A small network was shown many inputs. Here are its activations along a few directions, one row for each input.
In each table, some parts of the input vary, and every possible input appears once, in random order.
Descriptions start from the smaller parts, as in this example, which fits no table here: line(4) and (point or line(9) or (values(3) and ring(8))).
Shared parts are said once, and a part with two or three values counts as separate values.
In the rows, zero is written as 128.

Table:
r1: [115 204 131 124 177 158  74  72  98  75 114 104 135]
r2: [126 156 113 168 151 115  71  78  64 109 151  74 126]
r3: [ 86 148 180 121 100 181 191 133 201 108 130 139 108]
r4: [110  93 116 175 104 134 123 121 184 161 123 201 125]
r5: [103 156 184 144 166 186 155 143 109 113 169 107 171]
r6: [143 148 132 183 112  32  83  97 108 143 108 138  95]
r7: [100 132 165 144 100 173 183 151 195 117 155 137 100]
r8: [117  99 164 161  90 161 175 150 162 140 177 133  76]
r9: [120 192 114 147 172 131  71  81  92  83 131  90 136]
r10: [100 120 153 156  86 167 178 157 173 133 169 140  89]
r11: [111 100 131 164 112 140 127 107 202 148 107 195 131]
r12: [105 120 210 162 151 150 140 144  83 153 182  80 139]
r13: [161 152 104 184 129  47  95  93 128 124  98 136 102]
r14: [127  71 128 178 108 126 119 108 172 166 133 198 111]
r15: [179 158  76  27 144 127  76 115  75 103 124  75 172]
r16: [150 108 157  40 136 174 146 182  79  99 144  97 207]
r17: [114 153 144 164 148  93  60  83  60 128 144  65 113]
r18: [ 99 170 196 120 159 201 160 125 110 102 152 122 170]
r19: [113 180  97 162 155 123  74  92  80  99 142  82 139]
r20: [101 111 147 142 122 149 133  94 222 140  77 186 137]
r21: [189 139  19  73 119  58 131 135  95 168  76 127 117]
r22: [198 150  53  49 138  49 127 107 132 135  71 130 126]
r23: [143 172  91 182 126  56  97 109 138 119  92 144 115]
r24: [128  51 105  64  88 151 196 222 120 121 121 126  96]
r25: [143 189 118 150 145  90 103  82 159  95  58 148 114]
r26: [149  90 128  66 131 177 142 216  63 127 135  77 198]
r27: [115 122 187 161 158 169 151 138  91 134 184  85 156]
r28: [118  74 162 171 100 104  98 120 168 183 141 194 100]
r29: [128  67 135  41  86 145 203 184 141  96 124 136 113]
r30: [111 101 192 156  80 144 159 156 151 158 184 132  58]
r31: [ 98 144 171 155 157 174 152 146 101 124 176  97 170]
r32: [171 146  45  51 132 123  72 148  58 144 121  50 166]
r33: [152 182 101 172 140  67  98  92 150 100  79 142 114]
r34: [128  36  49  73 128 105 157 166 143 180  96 197 118]
r35: [130  46  81  53 130 101 160 133 172 153  90 195 138]
The inputs of r12 and r6 match in every part but one. If r5 is changed in the same way as r12 into r6, which row does it become?
Answer: r33
Describe the family of inputs behind these rows.
Answer: ring(5) and (values(2) or line(5))
Which other rows agree with r1 in the ring(5) part? List them by row number.
Answer: r2, r9, r15, r17, r19, r32
Which other rows agree with r10 in the ring(5) part? List them by row number.
Answer: r3, r7, r8, r24, r29, r30

Table:
r36: [118  86 136 192  83 103 133 129 179 170 144 175  72]
r37: [127  70 164  95 114 158 169 188  87 152 179 104 141]
r38: [173 186  59 161 165  33  21  64  62 130  91  96 139]
r39: [149  99  56  63 119 105 137 134 153 131  75 166 127]
r40: [150 204 110 130 172 103  57  98  18  97 146  25 145]
r41: [135 154 100 109 137 106 129  89 184 118  77 171 126]
r42: [ 84 150 198 168 142 191 152 126 146  98 153 127 141]
r43: [ 87  93 191 172 118 182 157 152 122 149 200 118 119]
r44: [135 119 131  48 128 183 147 166 106 108 128 100 165]
r45: [116 177 154 104 150 188 148 129 136  89 127 108 166]
r46: [111 135 149 172 118 100 129  92 204 122 102 184  97]
r47: [149  63  88 121  91  85 157 169 139 172 115 164  99]
Describe the family of inputs behind these rows.
Answer: values(2) and (point or ring(5))
The inputs of r39 and r44 match in every part but the values(2) part. If r46 is changed in the same way as r39 into r44, which row does it become?
Answer: r42
